These are the activations of a small neural network, seen along a few directions. Each row is one input.
In each table, some parts of the input vary, and every possible input appears once, in random order.
Descriptions start from the smaller parts, as in this example, which fits no table here: one of 2 separate values, together with either a single point or one of 9 places along a line or (one of 4 places along a line, together with one of 5 places around a ring).
Shared parts are said once, and a part with two or three values counts as separate values.
(in the rows, 128 means zero)

Other details of the inputs vary at random and push rows far along two fixed directions, the same in every table; ignore that.

A family of inputs:
x1: [120 143 121 124 126 122 133 137 142 150 125 136]
x2: [121 139 120 127 125 119 135 133 143 150 124 139]
x3: [133 117 134 136 120 140 119 122 116 115 129 141]
x4: [124 118 140 128 125 144 118 128 107 124 133 134]
x5: [114 146 127 123 130 113 144 125 144 135 122 126]
x6: [127 113 138 140 119 137 117 123 114 119 129 131]
x7: [117 134 127 126 123 116 129 134 144 151 125 129]
x8: [116 141 115 127 136 111 140 124 140 142 114 125]
x9: [120 133 125 123 125 114 134 135 140 151 128 134]
x10: [132 120 132 135 120 136 120 132 110 111 129 140]
x11: [125 126 137 134 131 143 132 119 110 110 127 127]
x12: [123 123 126 135 131 142 126 113 110 110 129 127]
x13: [128 111 136 139 120 137 120 126 110 120 130 134]
x14: [113 143 116 124 130 112 137 120 144 136 125 125]
x15: [128 112 138 138 120 137 117 124 113 119 129 134]
x16: [123 118 139 131 123 146 115 129 108 126 131 129]
x17: [131 115 134 135 122 138 123 125 111 117 131 142]
x18: [127 142 118 132 121 111 132 139 148 137 120 137]
x19: [201 123 110  98 159 122 132 140 154 122 165  75]
x20: [228 110 109  97 161 119 122 152 160 127 173  78]
x21: [129 111 137 136 122 135 122 125 110 118 131 139]
x22: [124 123 129 131 128 142 123 110 111 112 124 126]
x23: [177 129 113 101 150 117 135 135 150 126 156  89]
x24: [124 127 140 134 130 144 130 117 113 108 127 126]
x25: [113 143 118 131 137 113 138 123 145 137 118 126]
x26: [114 142 113 124 131 112 140 122 141 137 125 126]
x27: [118 145 116 123 125 115 146 124 140 141 119 125]
x28: [119 141 126 120 126 119 130 136 143 148 126 134]
x29: [120 123 134 133 137 138 122 112 112 109 127 127]
x30: [122 124 129 135 130 142 123 111 114 109 129 126]
x31: [117 146 126 124 128 115 146 125 143 140 115 124]
x32: [127 134 126 121 127 120 124 139 145 150 131 117]
x33: [117 142 112 125 129 113 141 122 140 141 118 125]
x34: [129 112 140 135 121 135 119 123 113 117 131 138]
x35: [128 119 140 128 124 143 117 123 113 121 132 139]
x36: [133 121 130 137 119 139 120 131 111 110 127 140]
x37: [121 136 122 134 118 108 130 141 145 141 121 127]
x38: [119 134 128 123 125 113 132 133 144 150 127 134]
x39: [118 133 124 126 123 116 132 136 140 152 126 130]
x40: [125 141 118 130 119 111 132 139 146 137 120 137]
x41: [129 116 135 137 120 134 120 132 108 112 130 137]
x42: [114 144 121 131 138 113 144 129 142 139 117 126]
x43: [113 141 117 127 138 111 139 124 140 137 121 126]
x44: [136 119 132 129 140 141 120 113 112 110 127 118]
x45: [113 143 123 126 138 110 143 127 140 138 119 126]
x46: [134 122 130 140 120 139 120 130 112 110 127 140]
x47: [124 127 134 133 126 144 128 113 114 108 130 127]
x48: [125 123 136 133 136 140 129 116 107 113 119 125]
x49: [128 117 134 142 117 136 118 133 109 115 128 130]
x50: [128 111 135 141 119 138 120 125 110 120 130 132]
x51: [126 135 117 130 122 112 138 134 144 144 123 140]
x52: [114 144 125 130 138 114 142 127 144 137 117 125]
x53: [117 145 119 122 125 115 143 122 143 140 118 125]
x54: [130 121 136 135 120 136 117 130 113 109 127 140]
x55: [129 117 138 136 119 133 117 130 112 111 128 136]
x56: [128 116 134 139 118 135 118 133 109 114 128 132]
x57: [114 142 115 131 138 113 140 125 141 138 119 126]
x58: [117 106 135 126 125 151 129 134 120 106 119 135]
x59: [115 144 124 126 136 112 142 125 143 141 112 124]
x60: [117 133 124 129 122 117 131 135 141 153 126 128]
x61: [124 119 143 127 124 143 115 126 111 123 132 133]
x62: [126 122 138 127 125 146 118 128 108 122 132 137]
x63: [120 107 137 125 126 151 127 133 125 106 119 132]
x64: [115 138 127 123 123 119 127 137 142 151 125 127]
x65: [128 117 137 138 118 135 115 131 112 113 127 132]
x66: [127 123 138 128 124 148 115 125 113 121 131 136]
x67: [125 141 125 121 142 111 139 128 146 135 125 118]
x68: [115 145 121 122 127 114 142 122 144 135 126 126]
x69: [116 137 124 126 122 120 129 139 140 153 125 125]
x70: [128 118 137 129 124 143 120 125 109 122 133 140]
x71: [205 103 134 104 154 156 102 137 122 105 169  90]
x72: [127 125 137 130 129 143 132 117 107 113 122 126]
x73: [133 118 134 138 122 141 119 121 116 115 128 142]
x74: [222 111 113  90 162 125 119 151 156 131 175  77]
x75: [117 134 127 128 122 116 129 133 145 152 125 127]
x76: [127 123 135 129 124 149 118 127 109 122 131 137]
x77: [129 120 138 130 123 145 117 122 114 121 131 139]
x78: [122 140 123 126 125 118 132 132 147 149 124 137]
x79: [123 135 122 127 122 110 135 133 146 143 123 140]
x80: [115 145 124 124 131 114 146 127 139 136 123 126]
Each input here is: one of 2 separate values, together with either a single point or (one of 3 separate values, together with one of 5 places around a ring) or (one of 4 places along a line, together with one of 6 places along a line).
Question: The inputs of x57 and x25 match in every part but the choice among 2 separate values. If x26 is changed in the same way as x57 into x25, which row does it become?
Answer: x14
Question: The inputs of x52 and x42 match in every part but the choice among 2 separate values. If x29 is changed in the same way as x52 into x42, which row does it become?
Answer: x43
Question: The inputs of x68 and x23 match in every part but the choice among 2 separate values. If x71 is changed in the same way as x68 into x23, which row does it become?
Answer: x1
Question: Which other rows does x70 become when the place on the line of 6 takes its other values? List them by row number.
Answer: x2, x9, x39, x60, x74
Question: Which other rows does x72 become when the choice among 2 separate values takes its other values? List them by row number.
Answer: x31
Question: Which other rows does x72 become when the choice among 3 separate values takes its other values? List them by row number.
Answer: x11, x80

A family of inputs:
x81: [110 125 127 123 115 116 115 146 148 189 129 151]
x82: [224 118 111 108 155 114 111 150 153 115 168  93]
x83: [171  77 157 126 125 177  70 135  81 113 160 116]
x84: [115  97 150 138 124 169 115 120  95  81 125 144]
x85: [ 98 154 121 127 136 108 147 112 142 148 114 118]
x86: [119 149 115 146 115  93 131 140 149 139 114 144]
x87: [105 144 138 118 100 124 132 157 147 174 132 136]
x88: [108 142 119 132 123  98 145 145 143 140 111 135]
x89: [ 96  84 165 158 102 177  91 117  68 129 130 180]
x90: [102 105 155 151 115 168 113 113  65  81 115 166]
x91: [112 103 146 169  98 162 116 100  66  80 113 161]
x92: [113 140 107 126 119 110 151 133 148 142 110 143]
x93: [130 147 117 113 155 124 139 130 145 141 127  93]
x94: [126 148 119 140 120  96 144 135 146 143 114 154]
x95: [ 99 120 144 167 102 145 106 115  83  93 116 162]
x96: [190 107 125  96 141 133  94 156 148 163 167 103]
x97: [ 96 160 117 118 145 125 147 121 145 152 112 125]
x98: [107 140 135 118 102 116 115 153 148 175 122 140]
x99: [107 120 149 169 104 139 121 114  83  97 107 166]
x100: [179 124 122  97 165 118 133 120 144 126 160  66]
x101: [112 147 136 112 105 124 127 152 151 179 132 146]
x102: [188 128 119  93 171 127 129 120 146 126 161  77]
x103: [111 106 148 162 102 165 116  99  65  82 121 170]
x104: [109 138 126 127 129 110 145 144 161 136 104 145]
x105: [190 116 132  86 134 135  99 161 153 156 165 102]
x106: [113 142 120 134 123  97 145 145 144 140 105 138]
x107: [ 98 153 122 116 137 109 150 105 144 151 122 125]
x108: [107 146 136 112 104 130 132 154 148 176 135 147]
x109: [115 144 114 142 114  93 144 136 143 142 120 139]
x110: [101 134 118 129 120 110 148 141 159 134 106 129]
x111: [204  87 150 113 171 191  96 110  76  64 169  67]
x112: [209  86 150 107 173 193  95 102  78  65 174  77]
x113: [207 107 106 102 150 120 131 149 149 114 155  77]
x114: [ 83 121 153 148 122 158 123  82  75  99 114 138]
x115: [200 123 118  96 174 126 126 128 146 122 163  58]
x116: [107 136 128 133 125 105 145 147 159 134 101 135]
x117: [105 124 129 130 111 110 115 149 146 186 125 142]
x118: [117 144 104 143 108 100 136 132 150 140 115 139]
x119: [175  98 148 119 162 185 103 110  78  74 155  81]
x120: [103 119 149 167 104 141 120 114  80  96 112 163]
x121: [101 157 119 121 140 115 147 110 145 151 116 128]
x122: [110 145 137 118 102 119 126 156 149 176 128 136]
x123: [ 90 104 144 153 106 160 127 114  99  89  99 151]
x124: [207 113 119 101 159 121 125 153 144 114 155  95]
x125: [ 89 113 161 151 123 174 115  80  60  84 117 139]
x126: [107 111 151 165 106 165  99 106  67  80 123 172]
x127: [ 99 158 119 127 139 114 146 118 143 148 111 117]
x128: [208 117 101 110 144 120 118 140 154 119 162  96]
x129: [105 139 114 130 120 100 146 143 143 141 115 133]
x130: [ 98  98 162 150 118 176 112 115  80  74 112 160]
x131: [135 109 149 153 118 154 112 113  78  87 131 156]
x132: [183 124 120  89 167 124 131 117 147 128 164  74]
x133: [189 108 112  99 151 130 134 146 165 115 146  91]
x134: [100 156 121 118 139 112 149 107 145 151 119 127]
x135: [113 148 108 136 116 101 132 134 149 143 125 148]
x136: [102 136 126 131 126 106 144 147 158 134 106 132]
x137: [142 109 129 127 125 114 115 155 146 177 145 126]
x138: [101 118 135 159 100 153 111 106  86  95 119 170]
x139: [107 141 113 124 123 105 147 139 145 143 117 143]
x140: [102 118 142 159 105 147 122 108  82  99 120 170]
x141: [113 146 106 142 110  98 134 134 149 140 119 138]
x142: [ 99 153 120 119 138 110 148 105 145 151 120 127]
x143: [ 98 160 118 118 143 123 147 119 144 151 113 125]
x144: [192  87 139 137 131 159 105 120  83  71 158 108]
x145: [197 118 107 116 144 109 113 149 149 117 166  87]
x146: [193 129 116  92 175 135 127 127 147 126 160  73]
x147: [110 142 110 124 120 108 149 136 146 142 114 143]
x148: [107 140 111 129 117 103 149 139 144 140 111 133]
x149: [ 99 160 118 120 143 122 147 117 145 151 113 126]
x150: [ 99 156 120 127 138 112 147 116 144 149 111 118]
x151: [123 144 107 138 113 102 149 126 148 144 115 149]
x152: [ 97 125 129 134 120 122 138 139 141 122 110 134]
x153: [ 95 150 123 122 133 105 148 109 143 149 118 115]
x154: [104 136 117 123 123 115 149 138 161 136 109 139]
Question: Describe the family of inputs behind these rows.
Answer: one of 2 separate values, together with either one of 6 places along a line or one of 11 places along a line or (one of 4 places along a line, together with one of 5 places along a line)
Question: The inputs of x115 and x121 match in every part but the choice among 2 separate values. If x110 is changed in the same way as x115 into x121, which row does it become?
Answer: x154
Question: The inputs of x88 and x90 match in every part but the choice among 2 separate values. If x99 is changed in the same way as x88 into x90, which row does it become?
Answer: x94
Question: Which other rows does x97 become when the place on the line of 11 takes its other values? List them by row number.
Answer: x102, x107, x112, x121, x132, x134, x142, x143, x146, x149
Question: Which other rows does x135 become when the choice among 2 separate values takes its other values? List them by row number.
Answer: x145
Question: Which other rows does x113 become when the place on the line of 5 takes its other values? List them by row number.
Answer: x88, x106, x129, x148
